These are the activations of a small neural network, seen along a few directions. Each row is one input.
In each table, some parts of the input vary, and every possible input appears once, in random order.
Descriptions start from the smaller parts, as in this example, which fits no table here: one of 5 places around a ring, together with either a single point or one of 11 places along a line or (one of 3 separate values, together with one of 6 places along a line).
Shared parts are said once, and a part with two or three values counts as separate values.

Other details of the inputs shift rows strongly along two fixed directions, in all tables alike. That doesn't count.

Table:
row 1: [ 19  42  -1   7   0  40  13  14 -29  25 -45 -15]
row 2: [ 11  43 -15  43   2  22  11  13 -50  24 -40 -23]
row 3: [  5 -14   4   9  -2 -18 -30 -11  26   3  44 -34]
row 4: [  0  26  -5   7   0  36  17  16 -52  -1 -32  -6]
row 5: [-20 -20   8  -1  -3  -6  -1   3  28   1  50 -14]
row 6: [ -7  24  -4   7  -3  35  19  26 -47  11 -30  -1]
row 7: [  9  37  -9   3  -1  23  23   7 -46   0 -24 -11]
row 8: [ -3  30 -10  40  43  42  -4 -15 -15  28  29 -35]
row 9: [  8 -13  12 -15  16  -3 -16 -13  31  12  38  22]
row 10: [  4 -10   1 -19 -23 -16  16  11   8 -20 -25  39]
row 11: [  1 -38 -12  -4  11 -18  -5 -31  17  20  32 -21]
row 12: [  0 -28   8 -16  11   0 -15  -3   2 -19  49  12]
row 13: [  8 -12   8  -5 -30 -20 -18   8  10 -13 -44  10]
row 14: [ -1   1   8 -10 -27 -30  18  -1  10 -29 -29  12]
row 15: [ 11 -15  -3 -19   4   4  -5  -9   9 -19  51  12]
row 16: [ -7  34  -3  17   4  23  32  25 -45  15 -23 -13]
row 17: [ -9  -5  15   5 -24 -14 -13  -8  12  -1 -42  31]
row 18: [-18 -27   6  -9  -9   9 -10   5  24  -1  43  -3]
row 19: [  3 -28 -15 -17   2 -30  10  -7   8   0 -46  22]
row 20: [  2 -22   3  10  17 -16 -30 -11  33 -10  35 -31]
row 21: [ -2  -9  -3  -9  -8  -3  -8 -16  15 -13  54 -10]
row 22: [-14 -12  16  -2  -4 -28  10   6   4 -35 -37  10]
row 23: [  9  -4   7   2 -32 -34 -14   5  10  -8 -39   1]
row 24: [  0  26 -26  14  10  48  11   0 -22  26  56 -32]
row 25: [ -2  21 -19   3  29  49  -2   6 -42  10  43 -21]
row 26: [  6  -8   9  -1 -11 -20  -7   0   9  -5 -33  53]
row 27: [ 11  31 -13   1  -9  34  23   8 -36  -5 -26  -2]
row 28: [ 19 -17  10 -17  12  -4 -20  -4  29   5  40  11]
row 29: [ -9 -10   3 -14 -35 -14  10   6  13 -18 -32  24]
row 30: [ 36  32 -20  13   9  32  10  29 -47  15 -35   7]
row 31: [  4  -4  18  -1   4 -13 -18 -17  37  12  41 -32]
row 32: [  9  -6  -4 -11 -17 -28 -16  14  11 -15 -40  21]
row 33: [ -8  -5  -4 -20 -26 -18  10   9  12 -19 -29  31]
row 34: [ -8  -3  22   1  10 -12 -14 -27  39  18  39 -20]
row 35: [ -1  -9  -9 -20   1   2 -11 -11  14 -17  49   3]
row 36: [  4  44 -18  19  10  30   8  10 -36  24 -42  15]
row 37: [-16 -11  13  -8 -31 -21  14  18  13 -11 -31  16]
row 38: [-10  -9  16  -9 -24 -27   5   5  -5 -24 -30  15]
row 39: [ -3 -18  -3  19  -6 -11 -39 -16  10  10  47 -12]
row 40: [ -4   7  25  -8 -20 -28   1 -12  24   7 -42  15]
row 41: [ -5 -11   6 -10   3 -12  -7 -16  12 -14  50 -16]
row 42: [  5   1  23  -3   0 -31   4  -2  31 -14 -49  -4]
row 43: [-20 -21  10  -5  -3  -7 -13   0   9   2  52  -7]
row 44: [-10   4  20  14 -20 -34  -2 -11  16   0 -41  14]
row 45: [ -5  29 -13   1   7  30  20  30 -47  10 -28   6]
row 46: [  0 -31  -2  -1  13 -38  19 -16  15  -9 -54  -4]
row 47: [ -3 -17  10 -17 -18 -13  15  24   9 -16 -27  36]
row 48: [ -3  -3   6  -7 -12 -26  18  -1  14 -38 -34  13]
row 49: [ -2 -16   6   8 -28 -21 -21   3   2 -10 -41  24]
row 50: [ -5  -4  11 -11  -4 -28  12  -2   6 -37 -36  10]
row 51: [ 20  30 -10  -8  10  27  25  14 -49  -8 -25  12]
row 52: [  0 -45 -11  -9  11  -6  -9 -26  17  15  25 -11]
row 53: [ 17  36 -18   3  30  45  -5   6 -15  32  27 -24]
row 54: [  8  35 -16  -9   7  26  19  12 -45  -6 -28   3]
row 55: [ 12  36 -28  23   8  28   1  21 -48  16 -41   7]
row 56: [  6  -5  13  -5  -1  -7 -24 -18  33  16  46 -25]
row 57: [  5  22 -21  45  41  41 -10  -2 -30  22  30 -43]
row 58: [-21 -13  17  -2  -5 -28  12  16   8 -24 -34  15]
row 59: [  6  23 -15   2  20  53   1  -4 -39  10  42 -29]
row 60: [-11  14 -14  21  32  45  14  13 -11  17  46 -36]
row 61: [  3 -25   0  -3  -6 -43  21 -16  11   3 -49  -4]
row 62: [-13 -17  -5   0   7  -4  -2 -10  30 -11  48 -12]
row 63: [ -4 -18  14 -18 -13 -19   8  21  -4 -18 -25  39]
row 64: [ -3  24 -10  19  28  42   8   0 -38  17  55 -42]
row 65: [ 14 -47 -14 -13  22 -12  -3 -16  13  11  28  12]
row 66: [ 12 -28  -7   7   8  -5 -33  -2   6   1  44  21]
row 67: [-17 -21  -2 -15  -1   2  -9   9  23  -3  41   5]
row 68: [-12 -12  -4  -3  -8  -6   0 -10  25  -1  52 -13]
row 69: [  4  50  -8  34  -2  31  12   0 -42  34 -40  -4]
row 70: [ -9  -9  19   2  28 -10 -16 -27  45   5  33 -19]
row 71: [ -6  -4   5 -16  14  -5 -22 -16  35  13  34   9]
row 72: [ -4   0  24 -12 -18 -13  -3  -8  24   4 -44  22]
Each input here is: one of 6 places along a line, together with either a single point or one of 5 places around a ring or one of 6 places around a ring.
Question: Changing only the place on the line of 6 turns row 55 into row 2. The same change can be made to row 25. Which row results?
Answer: row 64
Question: Changing only the place on the line of 6 turns row 17 into row 8. The same change can be made to row 1. Which row results?
Answer: row 42
Question: List by row number the other rows that have the place on the line of 6 in common with row 24.
Answer: row 7, row 11, row 21, row 23, row 37, row 38, row 39, row 40, row 43, row 56, row 69
Question: Change only the place on the ring of 5 in row 9. List by row number the other rows that result.
Answer: row 26, row 28, row 30, row 66
Question: Change only the place on the ring of 5 in row 44. List by row number the other rows that result.
Answer: row 2, row 3, row 31, row 34

Table:
row 73: [ -1  -6   5  -2  -8  -5 -15   0  11  -3   8   7]
row 74: [ -6   0   5   6   1  -4   3  -4   7   7 -11  -5]
row 75: [  3  10  -9  -1  -1   8  24  13 -23  -7 -33   7]
row 76: [  2  19  -2   0 -14  11  13  14 -22  -2 -31   9]
row 77: [  8  16 -18  18  33  47 -10  -2 -27  24  60 -32]
row 78: [ -4 -17  -5  -6  -3  -8  -4  -4   3 -10  13   3]
row 79: [  1 -15  -3  -2   2  -9  -6  -8   8   0   7   6]
row 80: [-1 -1  4 -7  2 -3 -3 -3 10 -1  7  7]
row 81: [  1 -13   1   0  -4  -9 -13   0  10  -1   8   5]
row 82: [  1   1   5   0  -5 -12   0  -6   7  -4  -7  -9]
row 83: [  2 -10   0  -7   4  -5  -4  -4  11   6   7   4]
row 84: [  6  21   0   4  -1   1  20   6 -13  -1 -38  -8]
row 85: [  3 -12   0  -3  -3  -9  -8  -5  10   4   8   6]
row 86: [ -5  -1   5   9  -3  -7   0  -4   6   6 -10  -4]
row 87: [ 11  25 -13  20  24  35   0  -9 -17  27  28 -36]
row 88: [  0 -16  -3   0   1  -9 -12  -3   8  -5   7   4]
row 89: [-10  -2   5   5  -6  -9   2   0   3   0  -7  -6]
row 90: [ -2  -4   5  -1  -4  -7 -13   1   9  -7   9   8]
row 91: [ -6  -7   5 -12  -7  -1   0   3  10 -10  15   8]
row 92: [-10  -1   6   3  -3  -7   7   2   5  -2  -6  -4]
row 93: [ -4 -13   4 -11   0  -5   2   1   5 -15  14   5]
row 94: [ -1  20 -10  25  20  33  -1  -1 -19  25  24 -31]
row 95: [ 1 -9  3 -7  7 -4 -3 -5  7 -1  6  4]
row 96: [  0  21  -1  -3  -6  11  22  17 -20  -9 -29  10]
row 97: [ -2 -14   1 -10  -4  -5   2   3   9  -8  14   5]
row 98: [  4   2   4   1   3  -7   0  -9  11   3 -11  -9]
row 99: [  2 -11   3  -3   1  -8  -7  -5   6  -3   8   6]
row 100: [ -7  -6   3  -8  -9  -6  -6   1   5 -12  15   7]
row 101: [-1 -4  5 -8  0 -1 -6 -4 12  4  7  7]
row 102: [ 0 -3  4 -3 -4 -6 -7 -4  9 -3  9  9]
row 103: [  0  -5   5  -4  -7  -4 -10  -5  11   2   8   9]
row 104: [  7  11  -8   1   5   5  17   6 -17   6 -39   8]
row 105: [ -2 -14  -1  -7  -8  -7  -5   0   5  -6  13   3]
row 106: [  8  21   0  12  -2   0   9   4 -13   3 -42  -8]
row 107: [  3  13  -4   0  -6   7  16  12 -27  -7 -32   6]
Question: What do these inputs look like to the network?
Answer: one of 5 places along a line, together with either one of 2 separate values or one of 5 places around a ring
Question: Changing only the place on the line of 5 turns row 86 into row 89. The same change can be made to row 79. Which row results?
Answer: row 78
Question: Change only the choice among 2 separate values in row 86. List by row number the other rows that result.
Answer: row 87
Question: Start at row 80 and move only the place on the line of 5, one step at a time. The first step leads to row 102. Which rows follow, in order?
Answer: row 90, row 100, row 96
